A small network was shown many inputs. Here are its activations along a few directions, one row for each input.
Each table varies a few parts of the input and shows all the possible inputs, shuffled.
A made-up example of a description, with smaller parts first: line(4) and (point or line(9) or (values(2) and ring(8))).
Shared parts are said once, and a part with two or three values counts as separate values.

Other details of the inputs vary at random and push rows far along three fixed directions, the same in every table; ignore that.

Rows:
R1: [ 22  -2  40 -36 -30   2  16  -1 -10 -23 -17 -10]
R2: [ -3 -12   0   8   6   0   2  -5   0  13  13   1]
R3: [ -2  -3 -13   2   7  -2  -7  -7  -9  -1  17   4]
R4: [-15  36 -23 -12  33  19 -19  33  12  10 -46  26]
R5: [ -2  -3  20   0  12 -30  47   5 -15 -31   5 -26]
R6: [  1   2 -14   4   3  -3  -5  -5  -8   2  17   3]
R7: [-4 -6  1 16  7  2 -1 -3 -5 10 12 -4]
R8: [ 20  -7  28 -15 -31  31 -30 -17  15  18 -13  22]
R9: [-8 -4  2 12  5 -5 -1 -2 -2 10 15 -3]
R10: [ -9  -8 -15   4  -5  -7   0  -9   1   7   3  -2]
R11: [-19  24  -7 -14  37  26 -14  39  20  18 -35  23]
R12: [-11  -4  -1  12   1  -7   0 -10   6   7   6   0]
R13: [-18  32   4 -25  33  -9  32  50  -5 -20 -52  -5]
R14: [-12  -4 -13   8  -8  -9  -1  -5   1   6   4   0]
R15: [ -9  -8  -4   9   5  -4   1 -13   6   8   6  -2]
R16: [ -7  -4 -12  12  -8  -7  -2  -2   0   5   5  -1]
R17: [  3   2 -19  10  -1  -3  -4  -7   0   0  10   3]
R18: [ 29  -8  35 -27 -33   4  18  -1  -4 -26 -25  -4]
R19: [ -1  -4 -17   7   5  -3  -7 -11  -3  -5   9   6]
R20: [ 19  -1  30  -7 -30  33 -33 -15  11  15 -14  16]
R21: [  0   1 -13   4   5  -3  -6  -6  -8   1  17   4]
R22: [ -6  20   2 -19  41  -6  33  44   2 -23 -61  -5]
R23: [  2   4 -16   5  -1  -3  -1  -2  -6   6  17   0]
R24: [ 12   2   2  -2   8 -26  43   7 -21 -38   9 -23]
R25: [ 35   9  33 -32 -31   5  15   1 -10 -26 -11  -6]
R26: [-12  -2  -1   7   5  -3  -2  -1   6   4  21  -2]
R27: [  3   3 -21   8  -5  -4   0  -6   1   3   9   1]
R28: [  0  -2 -17   8   4  -3  -7 -11  -3  -5  10   6]
R29: [-26  30  -9 -16  34  12 -18  37  11  23 -42  17]
R30: [ -4  -7 -13  16  -5  -2  -1  -4  -3   5   3  -3]
R31: [ 35   8  29 -27 -34   3  15  -4  -5 -29 -18  -5]
R32: [-1 -9 -8 18  2 -3 -5 -6 -1  6  2 -6]
R33: [-2 -8 -4 13  5 -2 -4 -2 -8 10 10 -8]
R34: [ 36   8  31 -26 -31   4  14  -4  -5 -31 -17  -5]
R35: [-3 -6 -4 20  5  5 -3 -4  8 -1 11 -3]
R36: [ -4 -12 -12   4  -4  -3   2  -1  -5  13  11   1]
R37: [-8 -3  0 11  5 -1 -4  2  4  3 21 -2]
R38: [-11  -3  -4  11   2  -3  -2  -6  12   0  13   0]
R39: [ -2 -11  -6  12   5   2   1  -5  12   1  11   2]
R40: [-9 -7 -6  8  6  0 -1 -9 12  0 12 -2]
R41: [-8 -4 -8  8 -5 -7 -1  2 -6  9 13 -3]
R42: [-5 -6 -7 14  0 -9 -5 -5  2  6  5 -4]
R43: [ -1 -13  -7   5   5  -5   0  -2  -3  13  10  -2]
R44: [-20  30  -6  -6  38  28 -17  40  15  15 -36  17]
R45: [-5 -6 -9 11 -3 -1 -1  1 -9 10 10 -5]
R46: [ 21   5  20 -26 -29  30 -38 -13   0   8  -2  23]
R47: [  4  -6  16   9   9 -29  46   4 -10 -37  -1 -26]
R48: [ -7 -10 -10   5   3  -8  -3 -11   3   8   3  -5]
R49: [ -9  -6  -8   9  -1 -11  -4  -8   3   7   4  -3]
R50: [-8 -9 -6  1  5 -7 -3 -7 -3 12 11 -6]
R51: [  1  -1 -17   9   2  -4  -6 -10  -2  -4   9   5]
R52: [-7 -4 -3 16  2 -1 -4 -3 11 -1 13 -1]
R53: [ 17   1  30 -20 -33  24 -38  -8   5  19  -7  14]
R54: [  2   4 -17   3  -4  -4   0  -2  -7   9  16   0]
R55: [ 12  -1  33 -25 -27  29 -31 -15   9  21  -6  16]
R56: [  0  -7  15  -4  16 -23  46   6  -8 -38  11 -28]
Description of these inputs: values(2) and (line(8) or (line(4) and ring(5))).
Changing only the values(2) part turns R51 into R21. The same change can be made to R52. Which row results?
> R37
Change only the values(2) part in R50. List by row number the other rows that result.
> R48

Rows:
R57: [ -7   2  -7  -5  -5  17 -26   2   6  39 -17  11]
R58: [ -1  -6  15  14 -19  20 -30 -15  19  26   3  11]
R59: [-14   2 -37  24  14 -24   8   5 -19   1  34 -11]
R60: [ -5   3   4   8   5  29 -33   5  14  32 -19  13]
R61: [-21 -16 -25  19  28 -17  10  -3   1   1  34  -9]
R62: [ 19  -3  38 -26 -18  18   6  12   1 -10 -34  -4]
R63: [ 26 -16  10   2 -26 -20  26 -24  -4 -36  12 -16]
R64: [ 13   7 -13  -3 -20  21 -30 -17   3  13  16  21]
R65: [ 10  -3  39 -26 -14  10  11   3   6 -22 -18  -1]
R66: [-11  35  -6 -20  36  -5  22  46  -8  -5 -31  -3]
R67: [-23  -7 -32  30   6 -26   8  -3  -2   6  14  -9]
R68: [-20  30  -8 -16  33  -4   8  40   6 -12 -56   6]
R69: [-14   7  -4  -2 -10  12 -25   1  16  37 -13  16]
R70: [ 18 -18  23 -14 -17 -21  24 -24 -13 -24  27 -21]
R71: [ 14 -20  36   7 -15 -11  23 -24  -3 -29  21 -20]
R72: [  2  -1  -5  -9 -17  13 -39 -18   3  16  12  17]
R73: [ 16  -1  35 -26 -20  -5  14  -3   2 -15 -19  -8]
R74: [-16  -7 -27  25  20 -16  13   9  -8   5  40 -11]
R75: [-13  -2 -19  35  25 -14   9   4  -8   4  40 -13]
R76: [-15  32   6  -9  47   8  15  42   2 -13 -33   1]
R77: [ 13  -3  40 -18 -23   5  16   8   8 -19 -23  -6]
R78: [ 35  19  17 -24 -18   7  13   9 -11 -32 -13   0]
R79: [ 18   6  44 -25  -1  16  -3   2   6 -21 -17   1]
R80: [ 15  -6 -14   6 -26  19 -28 -18   5  20  -2  12]
R81: [ 22 -30  25   0 -19 -14  28 -15 -17 -24  20 -18]
R82: [-18  24  -2 -16  40   3  21  44   1 -14 -28   0]
R83: [-17  19   7   0  41  -1  15  33  13 -11 -40  -2]
R84: [  6  -1 -10   0 -22  18 -30 -23  14  13   5  21]
R85: [  0  21 -23  -4  37  -6  26  30  -8 -18 -40   4]
R86: [ 22 -22  16   1 -31 -20  24 -18 -23 -26   8 -27]
R87: [  8  -1 -10   8 -30  15 -27 -19  16  18   0  17]
R88: [ 13   5 -11 -11 -15  26 -42 -18  13  16   4  27]
R89: [-15   7  -3 -11  -1  16 -29  -4  15  32  -9  20]
R90: [ 24 -22  24  -7 -22 -21  29 -20 -23 -17  16 -20]
R91: [ -9  13  -7 -11   0  16 -25   0   3  30   5  16]
R92: [-19   0 -35  21  17 -22   8  -2 -16  -1  32  -9]
R93: [-14 -16 -20  37  30 -15   9  -4  -8   9  24  -8]
R94: [  8  -7  -5  -1 -22  13 -34 -15  -7  23   3  17]
R95: [-24 -17 -23  25  20 -18  10   0   8   6  22  -9]
R96: [-25  -7 -33  23  15 -23   5  -8  -4   1  21  -6]
What is each input in this table made of?
> line(5) and (values(2) or line(6))
Changing only the line(5) part turns R91 into R82. The same change can be made to R66. Which row results?
> R74
Change only the values(2) part in R85. List by row number the other rows that result.
> R80
Change only the line(6) part in R63. List by row number the other rows that result.
> R64, R78, R84, R87, R88

Rows:
R97: [  7   2   8  -6  -3   6  -2   0   3 -15  -5   3]
R98: [-14  -9 -10  24  27 -18  24   8  -9  -2   7 -17]
R99: [ 8  4 17 -3 -1  9  2  5  3 -2 -2 -1]
R100: [ 11 -27  15  10 -34 -11   3 -33  -6  -1  52 -14]
R101: [-14 -24 -14  23  -1  -7 -12 -24   5  25  28  -2]
R102: [  7   7   3  -4 -10   0  -2  -3   0 -11 -11   1]
R103: [  5   9   6 -13 -10  -2  -1   2  -7  -5  -4   0]
R104: [  4   3  10 -15  -2   4  -2   4  -4  -9   2   2]
R105: [ 3  2 14 -1 -6  4  2  2 10 -8 -6  0]
R106: [-19 -11 -13  24  23 -22  23   6  -1  -8   2 -16]
R107: [15  2  2 -5 -8  5  4  4 -8 -3 -7  0]
R108: [-15  14 -29  -2  19   8 -12  15   9  22 -21  17]
R109: [-10   2 -27   2 -13  21 -47  -6   8  47  11  26]
R110: [-2 -5 19 -9 -5  1  2  4 -2  1 -7 -5]
R111: [  7   6   4 -11  -6  -2   1  -6  -2  -6  -9   1]
R112: [  9   1   0  -5 -13   4   2   2   1  -8 -13   2]
R113: [13  9  6 -5 -5  3 -1  1 -8 -5 -7  0]
R114: [-14   0 -21   8  30 -15  16   5  -2  -8   7  -5]
R115: [ -2  12  -5  -3  22  10  -3  16  -1  -1 -10   7]
R116: [ 3  2 14 -9 -3  4  4 -2  9 -2 -5  0]
Changing only one part turns R104 into R114. The same change can be made to R110. Which row results?
> R101
What is each input in this table made of?
> values(4) and line(5)
A walk changes only the line(5) part. It starts at R98 and steps to R99. List the rest of the walk in order.
> R115, R113, R107
